Look-ups in named tables: a row name and a column name give one cell, copied from the table.

ratude =
columns: dal, suk, mav, bol, merom
fut: [54.47, -16.56, -81.07, -40.15, -30.56]
gupin: [-43.01, -11.75, -43.96, -27.08, -10.13]
kezure: [3.17, -19.63, -2.55, -11.40, -26.16]
zev: [-7.32, -18.12, -41.89, -24.13, -27.40]
guk: [-35.55, -11.61, -10.01, -12.29, -10.68]
mok: [24.84, -19.83, -48.47, -23.17, -37.55]
mikogop: [34.55, -15.91, 23.55, -8.04, -14.71]
sifipa: [-39.61, -19.92, -57.79, -25.04, -12.75]
gativ: [-24.48, -18.07, -32.22, -18.91, -21.72]
sez: [-45.59, -20.52, 93.26, 19.81, -6.83]
tor: [-53.65, -16.85, 53.70, 6.20, -12.87]
tul: [23.58, -19.59, -30.58, -24.75, -21.27]

merom of gupin is -10.13
dal of tul is 23.58
mav of sifipa is -57.79
suk of guk is -11.61
bol of guk is -12.29
suk of zev is -18.12
dal of sifipa is -39.61

pobe =
columns: femeva, sagubo, dedu, sodori, levuta
zeka: [-0.408, -0.879, 0.034, -0.715, 0.721]
vesovu: [-1.317, 0.843, 3.244, 0.693, -0.314]
fip: [1.480, 2.603, -5.649, -1.342, -5.358]
pil: [0.646, 2.651, -3.833, -0.850, -1.806]
lelafut: [0.012, -4.335, 0.788, -1.375, -3.424]
med: [1.491, 1.972, -8.016, -2.295, 2.003]
mirek: [0.711, -0.621, -3.689, -1.708, -0.476]
nifo: [0.025, 3.319, -0.631, 0.302, -5.119]
tadogor: [-0.359, 3.344, -0.778, 0.206, -0.573]
tuv: [0.927, 1.044, -5.385, -1.770, 0.973]
ruv: [0.574, -1.178, -1.014, -1.004, -6.499]
kib: [-1.554, 3.891, 1.611, 0.975, 4.774]
ton: [-0.412, 0.481, -1.865, -0.960, 5.354]

femeva of tadogor is -0.359
femeva of mirek is 0.711
levuta of kib is 4.774
sagubo of tadogor is 3.344
dedu of ruv is -1.014
dedu of pil is -3.833
sodori of pil is -0.850
femeva of med is 1.491
levuta of ton is 5.354
dedu of mirek is -3.689
femeva of vesovu is -1.317
sagubo of nifo is 3.319

gav =
columns: debetop, visoge, riv
golek: [84, 26, 32]
zireno: [98, 8, 12]
bes: [49, 35, 46]
lopi: [79, 21, 16]
kat: [83, 8, 16]
miv: [54, 53, 55]
telabi: [82, 20, 43]

What is the debetop of bes in gav?
49
What is the debetop of lopi in gav?
79
What is the riv of lopi in gav?
16
What is the riv of miv in gav?
55
What is the visoge of kat in gav?
8
What is the visoge of miv in gav?
53
What is the debetop of kat in gav?
83
What is the debetop of miv in gav?
54
What is the debetop of zireno in gav?
98
What is the debetop of golek in gav?
84
What is the riv of zireno in gav?
12
What is the visoge of telabi in gav?
20
What is the riv of telabi in gav?
43
What is the riv of kat in gav?
16
What is the visoge of zireno in gav?
8

bigu
cols = vedor, kolid, zaf, nugiger, runas, torarop, kofa, dob
reberad: [-2321, -3757, 1816, -3227, -1229, 1708, 2418, 1475]
timo: [-1974, -2915, -2027, -1755, -310, -2213, -206, 2005]
gugele: [1197, -1189, 8136, -4953, -1557, 9193, 4372, 5377]
sinom: [-3948, -2926, -2154, -1202, -403, -2100, -412, 2177]
napev: [-1774, -3183, -1820, -1242, -414, -1965, -232, 1679]
rugi: [-5223, -2658, -1703, -1092, -629, -1794, -740, 550]
dovutaz: [-538, -2499, 4643, -3895, -2831, 8343, 3727, 4423]

torarop of sinom is -2100
vedor of reberad is -2321
torarop of dovutaz is 8343
nugiger of rugi is -1092
vedor of rugi is -5223
zaf of gugele is 8136
kolid of sinom is -2926
kolid of reberad is -3757
nugiger of dovutaz is -3895
kolid of rugi is -2658
runas of dovutaz is -2831
torarop of rugi is -1794
dob of rugi is 550
kofa of rugi is -740
kofa of dovutaz is 3727

